Each row below holds a small network's activations on one record, seen along a few directions.
Each row is followed by the record's values for the fields FOLO, NUSU, NUD, TIRER, NUBE, TAM.
A field that a record lacks is written absent.
The largest differences between rows may come from other fields.
(in the rows, 128 means zero)
[146 107 144 128 143 171 182  97  44 138 152 159 176 190 147  79 168 169
 100] | <FOLO:viso NUSU:kasok NUD:renup TIRER:lifo NUBE:kava TAM:absent>
[115 129 104 116 132 126 180 104 155 131 133 116 124 143 122 111 120  93
 160] | <FOLO:zil NUSU:vapi NUD:renup TIRER:lifo NUBE:gozib TAM:absent>
[131 120 111 110 102 119 138 107 168 118 142 157 108 101  91 143 104 124
 109] | <FOLO:pufiz NUSU:vapi NUD:renup TIRER:lifo NUBE:gozib TAM:absent>
[130 101 137 106 160 130 158  98 112 127 154 126 172 143 120 135 198 139
 101] | <FOLO:pufiz NUSU:kal NUD:absent TIRER:absent NUBE:absent TAM:tov>
[ 77 140 115 158 118 130 148 132 120 141 141 114 140 154 158 110 137 151
 139] | <FOLO:zil NUSU:kasok NUD:renup TIRER:lifo NUBE:gozib TAM:absent>
[113 131  95 105  91 116  95 157 134 132  84 113 139 143 103 196 122 136
 158] | <FOLO:pufiz NUSU:gofo NUD:renup TIRER:lifo NUBE:gozib TAM:absent>
[ 97 111  98  98  99 143  97 136 133 141 100 112 125 164 146 152 138 133
 124] | <FOLO:zil NUSU:gofo NUD:renup TIRER:lifo NUBE:gozib TAM:absent>
[ 99  89 131 111 146 148 129 135 129 125  86 130 138 155 122 132 139 144
  72] | <FOLO:pufiz NUSU:gofo NUD:renup TIRER:lifo NUBE:kava TAM:absent>
[101 133 134  90 125 134 152  77  89 148 131 104 129 157 139 104 173 112
  61] | <FOLO:zil NUSU:tave NUD:absent TIRER:absent NUBE:absent TAM:tov>
[138 140 108  87  93 130  32 164 209 143 142  52  72 105 101 231  88 170
 181] | <FOLO:zil NUSU:sivo NUD:renup TIRER:lifo NUBE:gozib TAM:absent>
[104 118 144 124 146 167  93 121 129 134 141 139 120 148 137  59 159 121
 118] | <FOLO:zil NUSU:marug NUD:renup TIRER:lifo NUBE:gozib TAM:absent>
[126 154 108 181 114 128 172 152 122 109 130 139  86 115 135 142 137 143
 135] | <FOLO:zil NUSU:kasok NUD:renup TIRER:lifo NUBE:gozib TAM:absent>
[ 73 118 149 154 145 162 173 100 100 134 158 141 125 170 161  97 171 153
  75] | <FOLO:zil NUSU:kasok NUD:renup TIRER:lifo NUBE:kava TAM:absent>
[136 147 108 121 147 162 153 123  86 100  98 135 157 149 113 146 141 141
 110] | <FOLO:viso NUSU:gofo NUD:renup TIRER:lifo NUBE:kava TAM:absent>
[ 98 130 129 111  98 119  63 147 141 138 125 118 128 129  73 154 139 125
 166] | <FOLO:pufiz NUSU:marug NUD:renup TIRER:lifo NUBE:gozib TAM:absent>
[115 126 112 134 141 126 150  82 135 128 142 170 159 107 123  89 105 117
 106] | <FOLO:pufiz NUSU:vapi NUD:renup TIRER:lifo NUBE:gozib TAM:absent>
[134  87 142 145 140 148 152 122  68 114 119 134 172 153 141  55 142 120
 124] | <FOLO:viso NUSU:gofo NUD:renup TIRER:lifo NUBE:gozib TAM:absent>
[118 147 163 117 127 105 165 113  71 104 186 190 174 135 157 108 140  96
 153] | <FOLO:pufiz NUSU:dil NUD:absent TIRER:lidu NUBE:regiz TAM:absent>
[111 135 143 117 157 148  99 156 149 120 130 142 153 124 105  94 127 110
 143] | <FOLO:pufiz NUSU:marug NUD:renup TIRER:lifo NUBE:gozib TAM:absent>
[ 96 137 150 131 152 158 184  95 137 123 108 139 135 134 173  85 123 104
 146] | <FOLO:zil NUSU:lutib NUD:renup TIRER:lifo NUBE:gozib TAM:absent>
[162  91 149 144 163 144 163  95 131 132 153 148 142 170 191  61 218 115
  97] | <FOLO:zil NUSU:kal NUD:absent TIRER:absent NUBE:absent TAM:fid>
[118 100 132 117 109 143  95 132 110 122 149 140 137 109 104  84 121 125
 105] | <FOLO:pufiz NUSU:marug NUD:renup TIRER:lifo NUBE:gozib TAM:absent>
[ 86 158 144 139 117 112  93 119 112 169 133  96 133 126 163 108 145 126
 123] | <FOLO:zil NUSU:dil NUD:absent TIRER:absent NUBE:absent TAM:tov>
[112 131  68 149 128 136 113 135  96 120  91 133 138 129 151 145 113 111
 141] | <FOLO:zil NUSU:gofo NUD:renup TIRER:lifo NUBE:gozib TAM:absent>
[ 83 113 133 158 105 143 155 132 123 132 161 166  94 123 168 129 146 130
  91] | <FOLO:zil NUSU:kasok NUD:renup TIRER:lifo NUBE:gozib TAM:absent>
[134 182 150 168  91 106 109 139 135 117 139 148 128 121 131 137 121 125
 136] | <FOLO:viso NUSU:dil NUD:absent TIRER:lidu NUBE:regiz TAM:absent>
[140 166 109 136 130  83 107 119 109 154  90 120 143 132 108 132 121 125
 128] | <FOLO:viso NUSU:tave NUD:absent TIRER:absent NUBE:absent TAM:tov>
[129 118 117  89  86 136  85 165 164 105 137  89  66 133  76 140 141 129
 136] | <FOLO:zil NUSU:marug NUD:renup TIRER:lifo NUBE:gozib TAM:absent>
[116 129 115 130 123 136 162  72 127 125 143 171  84 124 116 125 167 124
 113] | <FOLO:zil NUSU:vapi NUD:renup TIRER:lifo NUBE:kava TAM:absent>
[126 152 118 118 117 162  81 146 200 132 127  65 100  66 136 179  97 143
 147] | <FOLO:zil NUSU:sivo NUD:renup TIRER:lifo NUBE:gozib TAM:absent>
[ 86 127 115 129 109  95 117 118 142 106 136 115 143 148  83 139 109 111
 149] | <FOLO:pufiz NUSU:marug NUD:renup TIRER:lifo NUBE:gozib TAM:absent>
[137 143 158 156 132  86  74 172 158 157 113 131  87 120 110 157 107 132
 133] | <FOLO:viso NUSU:dil NUD:absent TIRER:absent NUBE:absent TAM:vub>
[103 115 111 144 122 138 171  79 131 140 132 166  94 106 142  91 144 112
 118] | <FOLO:zil NUSU:vapi NUD:renup TIRER:lifo NUBE:gozib TAM:absent>
[122 165 146 101 103  94  99 155 128 142 137  80 121 122  84 198 120 134
 141] | <FOLO:pufiz NUSU:dil NUD:absent TIRER:absent NUBE:absent TAM:tov>
[130 109 158 137 124 117 129 146  99 103 168 121 137 101 121 174 119  81
 153] | <FOLO:pufiz NUSU:dil NUD:absent TIRER:lifo NUBE:kava TAM:absent>
[113 108 171 125 101 124 134 122  85 114 169 112 152 113 129 147 147 103
 143] | <FOLO:pufiz NUSU:dil NUD:absent TIRER:lifo NUBE:gozib TAM:absent>
[ 92  98 101 146 119  85 136 111  96  91 130 141 157 139 117 148 105 104
 133] | <FOLO:pufiz NUSU:gofo NUD:renup TIRER:lifo NUBE:gozib TAM:absent>
[133 133  80  92 107 104 150 124 174 113 132  80  94 139  87 132 109 132
 154] | <FOLO:zil NUSU:vapi NUD:renup TIRER:lifo NUBE:gozib TAM:absent>
[150 164  93  97 106 144  78 162 195 120 133  30 111  73 117 185  74 155
 169] | <FOLO:zil NUSU:sivo NUD:renup TIRER:lifo NUBE:gozib TAM:absent>
[125 168 137 101 147 126 135 148 109 133 152  81 114 132 121 150 126 123
 130] | <FOLO:zil NUSU:dil NUD:absent TIRER:absent NUBE:absent TAM:tov>
[ 75  92 121 157 142 140 112 112 125 127 142  77 137 150 118 147 110  58
 153] | <FOLO:zil NUSU:marug NUD:renup TIRER:lifo NUBE:gozib TAM:absent>
[120 148  79 109 148 162 153 138  84  98 107 135 123 122 132 161 135 130
 122] | <FOLO:zil NUSU:gofo NUD:renup TIRER:lifo NUBE:kava TAM:absent>
[151  76 150 148 170 151 206  64  42 148 156 147 187 158 150  66 205 139
 103] | <FOLO:viso NUSU:kal NUD:absent TIRER:absent NUBE:absent TAM:tov>
[163 158  93  86 123 129  63 190 212 121 139  41  82  85 102 217  61 158
 190] | <FOLO:zil NUSU:sivo NUD:renup TIRER:lifo NUBE:gozib TAM:absent>
[148 142 103 132 122 147 141 164 136  97  72 131 132 121 115 150 120 135
 127] | <FOLO:viso NUSU:gofo NUD:renup TIRER:lifo NUBE:gozib TAM:absent>
[100 134 108 127 119 115 135 163 149 127 157 105 119 167 135 145 114 145
 142] | <FOLO:zil NUSU:kasok NUD:renup TIRER:lifo NUBE:gozib TAM:absent>
[139 125 105 154 136  88 140 131  95 166  83 126  85 127 142  88 121 119
 130] | <FOLO:zil NUSU:tave NUD:absent TIRER:absent NUBE:absent TAM:vub>
[ 97 106 143 153  97 137 159 122 102 146 160 145 165 145 153  99 121 151
 101] | <FOLO:pufiz NUSU:kasok NUD:renup TIRER:lifo NUBE:gozib TAM:absent>
[158 171 117 153  93 116 120 133 159 143 135 162 131 126 132 146 135 159
 133] | <FOLO:viso NUSU:kal NUD:absent TIRER:lidu NUBE:regiz TAM:absent>
[133 142 138 106 121 111 130  99 129  89 120  98 141 150 174 112 115 111
 165] | <FOLO:zil NUSU:lutib NUD:gaz TIRER:lidu NUBE:regiz TAM:absent>
[112 131  85 108 129 109 130 107 162 143 137 112 109 165 106 137 109 118
 176] | <FOLO:zil NUSU:vapi NUD:renup TIRER:lifo NUBE:gozib TAM:absent>
[119  96 137 122 138 119 136  87 110 146 143 132 163 138 123 144 207 141
 110] | <FOLO:pufiz NUSU:kal NUD:absent TIRER:absent NUBE:absent TAM:tov>
[155 159  99 101  63 131  94 164 152  89 133  75  93 116  87 129 137 121
 167] | <FOLO:zil NUSU:marug NUD:gaz TIRER:lidu NUBE:regiz TAM:absent>
[159 148 139 141 122 170 114 144 181 138 117  76  83  97 133 169 116 141
 173] | <FOLO:zil NUSU:sivo NUD:renup TIRER:lifo NUBE:gozib TAM:absent>
[119 103 192 130 159 145 144  81 126 113 107 151  92 181 182  91 157 131
 133] | <FOLO:zil NUSU:lutib NUD:renup TIRER:lifo NUBE:gozib TAM:absent>
[145 100 151 134 132  94 145 135 105 182  94 146 113 154 131  96 117 114
 129] | <FOLO:viso NUSU:tave NUD:absent TIRER:absent NUBE:absent TAM:vub>
[105 117  98 138 122 152 140 121  97 140  87 112 154 168 161 113 137 114
 142] | <FOLO:zil NUSU:gofo NUD:renup TIRER:lifo NUBE:gozib TAM:absent>
[143 167 101  93  86 132 112 162 173 118 140  56  93 104  98 167  97 100
 121] | <FOLO:zil NUSU:marug NUD:gaz TIRER:absent NUBE:absent TAM:fid>
[122 148 108  97 102 136  92 165 138 114 131 103 104 120 100 112 142 142
 174] | <FOLO:zil NUSU:marug NUD:renup TIRER:lidu NUBE:regiz TAM:absent>

Here are new rows. What are their fields?
[156 167 151 151 133 118 132 143 121 119 127  93 114 109  96 161 123 113
 108] | <FOLO:viso NUSU:dil NUD:absent TIRER:absent NUBE:absent TAM:tov>
[128 113 112 118 102 160 151 139 125 113  86 106 111 158 145 117 150 134
 113] | <FOLO:zil NUSU:gofo NUD:renup TIRER:lifo NUBE:gozib TAM:absent>
[132  92 110 134 185 103 147 148 141 145 129 122 144 146 163  79 164 135
 154] | <FOLO:zil NUSU:kal NUD:absent TIRER:absent NUBE:absent TAM:vub>
[121 159 153 147 149 146 161 101  71 141 144  91 139 141 147  99 148 112
 108] | <FOLO:zil NUSU:dil NUD:absent TIRER:absent NUBE:absent TAM:tov>
[114 150 159 107 177 136 171 102  96 154 116 148 167 152 132 108 152  98
  94] | <FOLO:pufiz NUSU:tave NUD:absent TIRER:absent NUBE:absent TAM:tov>
[154 111 164 146 135  99 113 165 123 158 135 116 115 145 130 103  89 126
 125] | <FOLO:viso NUSU:dil NUD:absent TIRER:absent NUBE:absent TAM:vub>
[112 145  94 100 117  96 121 124 180 134 126 117 140 130  80 158  93 130
 170] | <FOLO:pufiz NUSU:vapi NUD:renup TIRER:lifo NUBE:gozib TAM:absent>
[106 140 102 114 117 125  90 156 122 144 124  96 109 144  91 133 137 116
 207] | <FOLO:zil NUSU:marug NUD:renup TIRER:lifo NUBE:gozib TAM:absent>
[111 131 145 110 100 153 101 151 158 110 122 125 123 106  88 114 143 127
 121] | <FOLO:pufiz NUSU:marug NUD:renup TIRER:lifo NUBE:gozib TAM:absent>
[127 128 127 104 133 156 140 173 157 113  88 147 141 139 133 159 120 112
 131] | <FOLO:pufiz NUSU:gofo NUD:renup TIRER:lifo NUBE:gozib TAM:absent>
[ 97 124  97 113 118 120 166 119 155 138 138 160  88  86 128 139 125  98
 150] | <FOLO:zil NUSU:vapi NUD:renup TIRER:lifo NUBE:gozib TAM:absent>
[120 124 124 115 109 151 110 138 130 113 130  96 106 139 105  79 151 132
 133] | <FOLO:zil NUSU:marug NUD:renup TIRER:lifo NUBE:gozib TAM:absent>
[180  92  97 135 116 109 148 114 118 104 157 117 116 115 153  98 179 133
  94] | <FOLO:zil NUSU:kal NUD:absent TIRER:absent NUBE:absent TAM:fid>
[152 150 167 131 104 114 109  98 145  77 105 148 118 123 148 140 129 131
 142] | <FOLO:viso NUSU:lutib NUD:gaz TIRER:lidu NUBE:regiz TAM:absent>
[140 145 148 120 130 109 132 127 148  75  85 120 110 104 118 147 104 152
 152] | <FOLO:viso NUSU:lutib NUD:renup TIRER:lifo NUBE:gozib TAM:absent>
[135  93 126 112 102 143 151 166 117 131  99 164 115 123 131 175 124 105
 134] | <FOLO:pufiz NUSU:gofo NUD:renup TIRER:lifo NUBE:gozib TAM:absent>
[ 89 144 137 159 127 122 132 146 137 148 141 152 157 152 135 149 121 141
 148] | <FOLO:pufiz NUSU:kasok NUD:renup TIRER:lifo NUBE:gozib TAM:absent>
[160 146 140 133 134 131 167 105 120 136 106 114 117 161 166  56 161  95
  86] | <FOLO:zil NUSU:tave NUD:absent TIRER:absent NUBE:absent TAM:fid>
[163 144 113  91  76 128  90 187 147 101 152 132 116  94  85 157  97 101
 176] | <FOLO:pufiz NUSU:marug NUD:gaz TIRER:lidu NUBE:regiz TAM:absent>
[108 146 149 143 129 141 170 167 160 118 141 150 148 137 137 137 118 134
 130] | <FOLO:pufiz NUSU:kasok NUD:renup TIRER:lifo NUBE:gozib TAM:absent>
[149 107 109 110 172 117 156 118  94 121 162 145 162 113 115 152 163 136
 119] | <FOLO:pufiz NUSU:kal NUD:absent TIRER:absent NUBE:absent TAM:tov>
[136  88 102 189 172 114 151  94  89 145 115 132 110 123 138 113 199 133
 124] | <FOLO:zil NUSU:kal NUD:absent TIRER:absent NUBE:absent TAM:tov>
[137 149 121 135 124 134 107 164 141 103 108 120 119 100  71 118 129 129
 153] | <FOLO:viso NUSU:marug NUD:renup TIRER:lifo NUBE:gozib TAM:absent>
[133 135 129 152 132 137 157  85 159 124 117 163 122 125 104 103 133 125
 115] | <FOLO:viso NUSU:vapi NUD:renup TIRER:lifo NUBE:gozib TAM:absent>
[127 116 135 100 118  94 119 119  98 181 127 139 146 156 132 129 116 103
 124] | <FOLO:pufiz NUSU:tave NUD:absent TIRER:absent NUBE:absent TAM:tov>
[123 149 132 125 141 107 100 174 156 128 144 116  65  85 131 176 114 100
 104] | <FOLO:zil NUSU:dil NUD:absent TIRER:absent NUBE:absent TAM:vub>
[140 154 142 118  82 149  94 164 212 135 108  72 104  45  96 226  99 139
 167] | <FOLO:pufiz NUSU:sivo NUD:renup TIRER:lifo NUBE:gozib TAM:absent>
[126 143 116  87 127 122  81 186 172 105 130  98 129 114  69 137 104 127
 158] | <FOLO:pufiz NUSU:marug NUD:renup TIRER:lifo NUBE:gozib TAM:absent>
[119 139 153 137 149 176 131 104  87 109 135 153 138 134  86  99 171 126
 114] | <FOLO:viso NUSU:marug NUD:renup TIRER:lifo NUBE:kava TAM:absent>
